A small network was shown many inputs. Here are its activations along a few directions, one row for each input.
Each table varies a few parts of the input and shows all the possible inputs, shuffled.
Descriptions start from the smaller parts, as in this example, which fits no table here: one of 5 places around a ring, together with either a single point or one of 11 places around a ring or (one of 3 separate values, together with one of 4 places along a line).
Shared parts are said once, and a part with two or three values counts as separate values.
In the rows, zero is written as 128.

Other details of the inputs shift rows strongly along two fixed directions, in all tables alike. That doesn't count.

Table:
r1: [127 121  88 100 128 109 148 137 110  98 126 153 129 128 132]
r2: [116 127 179 122 143 169   7 157 211 157 149 120  84  63 111]
r3: [144 113  78 106 116 114 146 123 131 111 126 163 124 134  95]
r4: [178 207 195 203 117 134 163  41 150 158 124  52 135 206 161]
r5: [138 114  85 116 118 126 146 127 116 116 131 160 124 137  91]
r6: [130 100 110 120 124 124 149 139 101 133 127 155 143 141 122]
r7: [122 119 104 117 125 127 139 143  87 112 136 151 145 135 124]
r8: [127 113 113 116 134 126 146 148  94 123 130 152 148 140 128]
r9: [163 215 200 202 120 124 165  47 139 150 120  43 129 196 179]
r10: [106 110 103 121 134 131 147 152  90 102 127 128 140 133 127]
r11: [103 121 200 130 137 164  14 161 198 169 136 121  93  50 127]
r12: [117 123  99 107 129 113 143 141  89 106 133 148 133 126 137]
r13: [109  99 121 125 133 122 162 150  90 112 110 138 148 119 134]
r14: [133 106  95 120 122 127 141 137 109 124 136 151 133 146  96]
r15: [136  94 114 122 121 117 157 133 110 134 119 160 140 130 103]
r16: [128  93 112 117 132 114 158 135 119 134 120 154 149 133 120]
r17: [154 210 193 197 123 115 167  43 154 154 117  41 129 192 180]
r18: [118  95 121 123 132 117 158 144 105 132 118 150 157 130 126]
r19: [ 85 117 194 128 147 149  33 155 214 154 117 102  91  32 136]
r20: [137 117  90 115 127 131 145 134 109 111 135 158 133 143 107]
r21: [157 230 164 192 114 130 158  37 157 117 118  29 117 194 173]
r22: [ 99 126 195 122 140 150  19 158 199 162 133 117  80  43 139]
r23: [118 115 104 114 134 121 145 150  90 111 135 142 137 139 130]
r24: [ 95 132 187 119 149 159  20 161 203 145 129 104  82  41 137]
r25: [132 118  92 110 125 123 145 138 110 103 129 156 141 137 118]
r26: [126  99 127 127 130 126 156 149  90 128 122 154 157 133 125]
r27: [121 123  95 110 130 120 150 141  96 102 131 151 129 132 127]
r28: [133 115  90 114 117 119 139 129 107 119 134 157 129 133 101]
r29: [168 228 175 203 114 145 153  44 141 136 135  47 128 211 156]
r30: [104 102 113 124 127 123 156 148  88 116 115 134 142 124 137]
r31: [122 116 108 106 137 113 150 147  95 117 128 149 135 132 140]
r32: [163 218 184 204 118 146 146  55 136 145 140  41 135 216 159]
r33: [148  97  75  76 119  80 159 134 130 143 130 115 158 106 145]
r34: [130  98 106 122 115 119 150 132 108 138 124 157 134 135 106]
r35: [120 129 183 114 146 160  13 153 216 161 141 126  83  56 121]
r36: [105 118  98 114 128 123 145 144  88  97 124 134 136 120 133]
r37: [117 137 175 117 138 161   6 147 209 152 146 125  80  52 117]
r38: [137 108  99 112 125 118 147 132 114 129 127 158 132 138 106]
r39: [128  90 107 117 123 108 159 128 126 139 117 156 140 127 104]
r40: [143 116  83 104 125 120 145 130 124 106 130 161 133 140 112]
r41: [109 118  94 118 130 131 152 144  95  92 122 136 132 125 124]
Description of these inputs: either a single point or (one of 5 places along a line, together with one of 8 places along a line).
Question: Change only the place on the line of 8 in r39. List by row number the other rows that result.
Answer: r3, r5, r14, r15, r28, r34, r38

Table:
r42: [148 139 116 146 115 135 151 108 110 117 132 132 140 165 108]
r43: [131 145 122 136 129 121 167 114  98 117 128 111 152 165 147]
r44: [132 142 105 137 125 122 170 103 120  97 113 131 130 156 124]
r45: [ 93  63  95  65 141 125  81 205 111 108 137 202 114  44 109]
r46: [120 146 148 126 137 141  91 140 139 126 130 112 104 107 138]
r47: [111  45  43  67 127 123 152 195  67 100 130 229 150 112  87]
r48: [154 135 107 128 110 109 158 102 127 131 124 121 140 159 128]
r49: [130 136 146 142 123 149  86 125 151 133 139 131 108 118 100]
r50: [136 139 145 126 136 137  89 129 159 147 141 132 115 119 117]
r51: [134 136 125 121 124 129  96 118 166 144 138 113 107 103 114]
r52: [140 133 133 147 122 108 182 107 109 137 114 124 156 160 145]
r53: [116 122 164 134 131 133 102 126 146 151 122 121 118 102 136]
r54: [154 143 118 132 128 124 152 109 122 132 135 131 146 166 125]
r55: [109 138 154 127 138 136  93 137 144 134 135 112 117 109 139]
r56: [138 127 147 125 134 129  98 127 166 146 137 128 108 117 122]
r57: [119 125 165 137 132 123 106 131 154 155 121 127 121 101 135]
r58: [114 142 139 134 133 138 101 119 165 115 119 127  94 106 117]
r59: [121  37  53  61 136 106 159 191  85 105 129 219 153 107  93]
r60: [145 152 120 135 122 117 161 108 100 113 130 120 139 154 150]
r61: [137 129 130 143 121 116 179 103  98 134 115 119 154 162 145]
r62: [137 128 130 148 123 123 185 114 100 129 116 108 151 159 139]
r63: [128 138 142 134 125 148  88 128 152 143 138 134 102 122 117]
r64: [132 134 124 147 126 118 176 115  95 120 118 110 156 163 141]
r65: [115 121 164 139 133 139 109 138 147 146 122 109 115 100 129]
r66: [106 145 144 130 130 140  90 137 143 120 137 110 111 106 140]
r67: [141 152 118 134 128 126 161 118  96 110 124 111 138 161 146]
r68: [127 150 112 136 122 125 162 117  98 104 129 110 146 160 147]
r69: [133 134 118 145 129 125 169 116  99 119 124 108 152 167 149]
r70: [138 134 124 119 124 131  97 118 171 142 136 112 115 102 117]
r71: [110 128 159 139 136 135  98 137 144 138 125 110 119 104 132]
r72: [111 128 151 137 138 141  94 138 146 136 131 109 116 110 141]
r73: [136 131 135 121 118 123  93 121 167 147 130 121 107 110 120]
Question: The inputs of r54 and r50 match in every part but one. If r68 is changed in the same way as r54 into r50, which row does it become?
Answer: r66
Question: What is each input in this table made of?
Answer: one of 2 separate values, together with either a single point or one of 6 places along a line or one of 9 places along a line
Question: Change only the choice among 2 separate values in r46. List by row number the other rows that result.
Answer: r67

Table:
r74: [133 123 108 122 123 133 129 139 106 123 141 140 139 138 108]
r75: [119  97 124 134 131 129 151 137 120 131 117 135 145 131 115]
r76: [164 179 158 170 117 128 140  65 166 146 129  89 133 175 141]
r77: [131 112 126 132 126 130 135 140 107 139 135 148 147 140 112]
r78: [114  98 127 133 128 126 152 133 117 132 114 136 142 127 117]
r79: [155 177 174 176 116 134 138  73 135 159 132  85 124 172 147]
r80: [145 115  98 113 119 123 137 126 132 122 129 154 140 135 112]
r81: [125 105 125 124 129 116 152 131 119 133 115 144 130 127 118]
r82: [138 116 116 124 120 133 132 140 107 135 136 145 143 140 110]
r83: [133 124 103 112 132 124 130 138 114 113 140 136 130 140 123]
r84: [124 106 133 115 131 106 147 138 113 141 119 128 150 112 149]
r85: [120 131 114 123 132 139 134 141 103  94 126 138 134 127 127]
r86: [126 125 103 115 129 121 130 136 111 114 137 132 124 135 128]
r87: [147 185 177 177 133 138 141  84 141 135 130  82 127 174 157]
r88: [150 198 159 166 129 140 135  81 142 120 136  73 118 173 154]
r89: [117 119 134 129 136 128 142 139 105 119 124 146 133 130 133]
r90: [138 177 154 178 120 138 146  74 150 133 123  57 122 163 143]
r91: [124 112 131 133 123 127 137 136 103 140 130 149 143 135 114]
r92: [124 124 122 127 129 139 137 143 105 105 121 143 138 129 129]
r93: [130 123 119 120 134 133 138 142 112 112 131 144 132 135 130]
r94: [133 111 112 118 121 117 142 122 129 128 124 158 140 131 116]
r95: [139 112 115 119 130 116 147 129 125 131 123 157 130 131 116]
r96: [114 130 160 114 131 136  49 137 198 147 128 133  79  58 117]
r97: [107 127 124 133 125 131 137 138  99 102 116 135 129 121 135]
r98: [136 111 121 125 127 129 137 136 108 139 135 148 138 136 120]
r99: [149 179 173 173 125 127 138  78 141 149 130  80 124 176 154]
r100: [105 121 165 121 134 140  54 144 196 147 123 120  83  59 118]
r101: [130 116 104 116 131 122 146 134 121 115 124 137 128 129 113]
r102: [121 128 105 112 138 129 133 141 115 114 135 133 134 140 131]
r103: [138 122 103 115 123 131 130 135 107 123 141 141 131 135 116]
r104: [126 101 113 128 125 132 148 138 120 127 118 132 142 131 113]
r105: [ 98 140 167 125 138 162  37 153 176 120 130 117  87  54 130]
r106: [123 117 103 118 128 119 146 131 119 115 122 133 122 124 118]
r107: [130 106 127 114 133 109 146 141 118 139 123 127 154 116 148]
r108: [125 119 114 123 118 123 135 132 105 131 132 140 126 130 124]
r109: [103 138 163 118 142 155  39 153 181 127 139 119  83  61 130]
r110: [131 122 103 118 120 128 131 132 104 124 138 137 125 130 121]
r111: [134 113 119 118 126 113 148 125 121 133 119 158 126 127 118]
r112: [143 115 111 118 120 132 133 136 109 135 137 146 134 137 118]
r113: [138 117 111 115 129 125 133 140 115 124 136 141 133 142 125]
r114: [117 119 133 135 135 136 140 143 103 110 119 145 142 129 130]
r115: [114 129 105 115 135 125 133 138 111 115 132 129 129 134 137]
r116: [125 123 108 124 120 129 130 136 103 123 138 136 134 133 114]
r117: [150 186 161 164 128 137 135  84 147 144 132  74 128 181 158]
r118: [107 125 162 104 139 133  47 153 188 149 133 102 102  42 147]
r119: [120 109 105 126 130 133 146 137 119 115 123 128 138 128 111]
r120: [119 119 118 129 118 124 134 136 104 130 132 139 135 133 116]
r121: [136 110 117 107 126 112 144 141 120 134 123 125 151 116 147]
r122: [109 125 115 121 132 121 136 138 111 122 125 132 130 134 139]
r123: [157 195 147 162 118 123 141  64 154 134 127  79 108 165 144]
r124: [112 119 137 136 131 134 140 140  98 113 115 145 138 124 132]
r125: [145 117 105 112 124 119 144 129 125 126 124 155 127 131 114]
r126: [108 106 113 131 124 124 150 132 118 120 116 126 134 124 120]
r127: [125 133 153 109 138 145  42 142 202 140 136 133  83  62 110]
r128: [136 108 112 118 126 122 148 135 122 127 119 141 131 131 115]
r129: [139 122  90 110 123 123 134 125 131 110 134 150 138 133 110]
r130: [130 104 122 125 132 119 151 135 122 132 118 143 134 131 116]
r131: [155 179 169 172 129 130 136  81 146 147 135  79 127 181 152]
r132: [120 121 113 120 126 116 134 135 111 121 130 135 126 135 131]
r133: [ 98 134 172 124 139 150  44 152 180 134 132 122  85  61 133]
r134: [105 123 176 121 152 152  44 158 189 154 136 126 103  76 132]
r135: [131 123  90 112 120 120 135 123 129 110 131 146 133 129 115]
r136: [113 117 129 125 138 124 139 139 110 132 125 141 138 136 136]
r137: [127 119  99 116 117 115 139 121 130 117 125 149 133 129 118]
r138: [129 118 110 104 130 111 142 139 118 123 128 120 147 113 146]
r139: [142 180 167 161 119 110 148  79 142 149 121  55 133 150 177]
Question: The inputs of r122 and r134 match in every part but one. If r100 is changed in the same way as r122 into r134, which row does it become?
Answer: r130
Question: The inputs of r87 and r89 match in every part but one. If r131 is changed in the same way as r87 into r89, which row does it become?
Answer: r99
Question: What is each input in this table made of?
Answer: one of 6 places around a ring, together with either a single point or one of 4 places along a line or one of 6 places along a line
Question: Change only the place on the line of 6 in r132. List by row number the other rows that result.
Answer: r97, r108, r120, r122, r133
Question: Change only the place on the line of 4 in r75. List by row number the other rows that result.
Answer: r76, r95, r130
Question: Start at r92 and move only the place on the line of 6, one step at a time. The first step leads to r93. Which rows follow, in order?
Answer: r117, r113, r112, r82
